A small network was shown many inputs. Here are its activations along a few directions, one row for each input.
In each table, some parts of the input vary, and every possible input appears once, in random order.
Descriptions start from the smaller parts, as in this example, which fits no table here: one of 4 places along a line, together with either a single point or one of 9 places around a ring or (one of 2 separate values, together with one of 5 places around a ring).
Shared parts are said once, and a part with two or three values counts as separate values.
In the rows, 128 means zero.

A family of inputs:
R1: [139 182 138 149 123 153  91 143 170 150 161 130]
R2: [173 112  86 117 143 115 152  88  68 174  85 107]
R3: [150 106  87  98 150  87 133  73  68 158 106 115]
R4: [114 115 151 125 112 141  97 200 167 128 130 106]
R5: [ 88 125 127 138 108 143 115 132 146  58 133 153]
R6: [ 89 132 125 148  97 144 137 111 199 107 155 124]
R7: [148 118  99  68 149  71 151  73  69 131 110 143]
R8: [108 144 145 115  87 151  98 177 183 135 144 107]
R9: [ 85 154 124 129  82 152 115 105 161  67 147 156]
R10: [185 140 106 103 152 120 173 100  61 163  72 113]
R11: [144 153 144 159 150 145  90 168 154 144 147 129]
R12: [157 141 109  71 153  88 168  93  63 137  82 136]
R13: [ 94 102 129 158 122 135 138 137 184  99 141 121]
R14: [119  70 222 214 164 145 133 192  99 141 178 151]
Q: Describe the family of inputs behind these rows.
A: either a single point or one of 5 places around a ring or (one of 2 separate values, together with one of 4 places along a line)
Q: Start at R3 and move only the place on the ring of 5, one step at a time. The first step leads to R2. Which rows follow, in order?
A: R10, R12, R7

A family of inputs:
R15: [ 98 122  99 110  89 136 138 120 172 106 109 106]
R16: [138 106 172 118 144 124 102 208 104 145 125 118]
R17: [143  89 158 134 137 130 136 188 120 168 113  93]
R18: [110  78 176 130 146 114 121 184  91 104 134 148]
R19: [132 202 137 104 108 148  77 161 173 129 148 137]
R20: [133 127  67  74 121  89 141  63 119 138 102 109]
R21: [177 130 135 137 183 109 163  85  21 148 105 162]
R22: [136 123 111  86 103 126 125 163 158 152  96  83]
R23: [ 83  81 125 145 109 130 162 113 143  83 129 132]
R24: [196 192  83  74 144 115 133  95  75 172  81 122]
R25: [ 84 153 156 135 116 134 113 120 142  57 171 185]
R26: [137 161 107 132 110 153 107 140 191 152 128  97]
R27: [112 145 190 163 145 140 102 164 124 100 178 178]
R28: [152 154 153 193 143 165 100 147 148 171 167 125]
R29: [131 134 109 111 103 143 120 157 176 153 109  86]
R30: [103 111 102  83  90 119 143 126 154 104  95 103]
R31: [ 99 192 128 102  94 141  93 123 170  82 149 157]
R32: [141 171 184 152 142 152  85 187 136 142 167 148]
R33: [130 140 125  70 108 120  93 182 142 131 106 108]
R34: [164 180  73  70 131 108 151  52  72 122  80 142]
R35: [203 158 130 125 179 121 143 117  34 190  99 133]
R36: [ 89  68 129 118 111 113 167 119 124  80 116 130]
R37: [146  76 128 140 171  89 154  97  71 164 127 128]
R38: [139 101 154 160 136 147 131 180 139 169 126  95]
R39: [123 127 158 206 144 152 118 121 137 130 178 154]
R40: [ 83  87 143 101 117 107 132 140 107  59 126 156]
R41: [111  73 159 173 138 136 151 156 127 128 135 124]
R42: [116  60 162 147 140 119 156 163 108 126 122 122]
R43: [ 94 136 124 177 116 145 130  76 155  85 172 162]
R44: [150 139 101 104 154 101 174  39  40  99  99 170]
R45: [ 98 128 116  67  95 113 110 145 137  83 105 128]
R46: [110 176  96 142  96 153 107  84 183 108 150 135]
R47: [173 105 125 127 169 101 134 127  84 205 120  99]
R48: [116 102 157 196 144 145 137 138 143 126 156 135]
R49: [119  84  93 110 143  83 165  51  88 116 121 136]
R50: [165 139  78  77 134  96 123 105 123 186 103  89]
R51: [144 186 106 143 110 161  91 123 186 155 148 115]
R52: [ 88 110 123 167 116 138 148  94 160  81 150 144]
R53: [145 128 153 182 143 157 117 163 155 167 146 106]
R54: [104 150  96 131  96 146 125 102 188 104 130 117]
Q: Changing only one part turns R19 into R25. The same change can be made to R51. Which row results?
A: R43
Q: Describe the family of inputs behind these rows.
A: one of 5 places around a ring, together with either one of 2 separate values or one of 6 places along a line
Q: Change only the choice among 2 separate values in R20. List by row number the other rows that result.
A: R34
Q: Start at R16 and move only the place on the line of 6, one step at a time. The first step leads to R17. Which rows follow, in order?
A: R38, R53, R28, R32

A family of inputs:
R55: [120 148 101 113 118 121 140  69 111  91 122 155]
R56: [158 170 113 130 134 138 123 113 131 160 125 120]
R57: [ 87 145 113 123  77 151 100 143 218  96 148 116]
R58: [143 111 180 169 152 143 107 191 112 161 150 128]
R59: [127 162 126 102 112 134  93 155 162 127 133 123]
R60: [ 71 125 129 137  88 147 124 129 184  60 145 145]
R61: [ 97  96 168 195 125 157 113 174 176 123 166 121]
R62: [106 140 144 158  99 166 103 174 208 127 152 106]
R63: [112 143 141 115 123 128 117 142 127  92 130 150]
R64: [176  91 121 123 172  99 160 116  53 176  94 115]
R65: [ 73  89 165 173 111 145 130 152 173  85 165 142]
R66: [151 126 138 166 161 130 133 116 101 154 141 137]
R67: [146  84 118 104 158  87 171  95  54 136  99 131]
R68: [124 117 135 146 145 118 148  93 100 113 142 155]
R69: [116 106 177 149 143 127 123 168 113 120 150 146]
R70: [179 132  97  90 148 106 152 111  81 184  79  98]
R71: [152 154 158 135 130 152  96 190 143 164 137 115]
R72: [132 170  84  98 109 124 118  82 147 126 122 126]
R73: [150 135  68  61 124  93 145  79  99 150  79 103]
R74: [139 114  85  74 132  91 163  70  66 115  82 130]
Q: Describe the family of inputs behind these rows.
A: one of 4 places along a line, together with one of 5 places around a ring
Q: Changing only the place on the line of 4 turns R62 into R71. The same change can be made to R57. Which row results?
A: R59

A family of inputs:
R75: [185 175 147 157 151 160 101 157 118 191 135 115]
R76: [129 125 140  99 105 136 112 190 148 142 107 102]
R77: [ 94  71 155 207 131 147 130 153 169 117 168 126]
R78: [143  48 123 107 157  88 199 102  33 135  75 121]
R79: [136  99 108 120 118 125 141 144 164 183 111  69]
R80: [123 166 105  81  95 134 109 141 158 112 100 116]
R81: [103 101 165 235 139 163 123 131 161 125 189 141]
R82: [168 148 136 189 156 151 123 127 147 207 152 102]
R83: [124 155 187 181 141 162  98 177 132 125 172 157]
R84: [130 140  71 101 105 121 137  91 176 153 105  82]
R85: [102 125 201 194 143 150 111 162 136  98 193 173]
R86: [ 73 156 126 116  94 134 121  89 167  39 160 179]
R87: [ 73 132  87 154  86 145 131  53 193  66 157 147]
R88: [159 174 168 164 141 163  94 174 131 164 147 136]
R89: [142 130  88  54 138  74 125  89  79 131  99 127]
R90: [153 126 117  91 114 133 119 174 137 168  95  80]
R91: [129 205  90  87  91 142 106 102 163 105 117 140]
R92: [ 94  95 192 169 135 136 118 184 144  90 172 156]
R93: [149 143 159 137 133 147 102 196 140 155 126 119]
R94: [137 180  55 107 100 130 134  50 181 146 123 107]
R95: [174 144 137 130 143 145 109 180 128 182 114  97]
R96: [149  90 125  72 150  79 128 140  69 163 104 111]
R97: [157 117 127 160 148 136 131 150 156 197 131  86]
R98: [177  96 154 177 198 113 185  87   9 158 115 158]
R99: [ 68 118 141 112  98 125 124 128 162  47 142 154]
R100: [115 125 178 155 134 147 106 199 141 117 151 140]
R101: [165  65 142 148 190  99 190 108  20 149  94 141]
R102: [170 106 143 111 180  90 118 146  58 177 123 131]
R103: [153 206  67  79  98 138 112  83 152 130 107 119]
R104: [ 68  93 103 150  91 136 135  94 188  74 139 123]
R105: [ 74  54 138 169 102 137 140 147 177 105 148 109]
R106: [ 74  78 175 132 108 125 128 178 152  78 152 140]
R107: [142 130  73  94 140  92 196  10  44  95  86 163]
R108: [148 169  73  59 134  82 122  48  82 125 115 153]
R109: [ 89 148 127  98  97 135 112 143 158  74 123 138]
R110: [147 167  81  73 102 129 116 123 148 137  90  94]
R111: [181 136 154 139 188 104 111 124  47 186 144 148]
R112: [ 95 108 161 117 106 137 116 193 149 105 131 124]
R113: [ 94 187 112 103  94 144 108 105 163  67 140 162]
R114: [136  89  88  89 144  84 198  51  41 101  69 136]
Q: Changing only one part turns R77 into R87. The same change can be made to R101. Which row results?
A: R107
Q: Changing only one part turns R79 into R97. The same change can be made to R106. Which row results?
A: R92
Q: Describe the family of inputs behind these rows.
A: one of 5 places along a line, together with either one of 2 separate values or one of 6 places along a line
Q: List by row number the other rows that have the place on the line of 5 in common with R110.
A: R80, R84, R89, R99, R104, R109, R114
Q: Change only the choice among 2 separate values in R107. List by row number the other rows that result.
A: R108
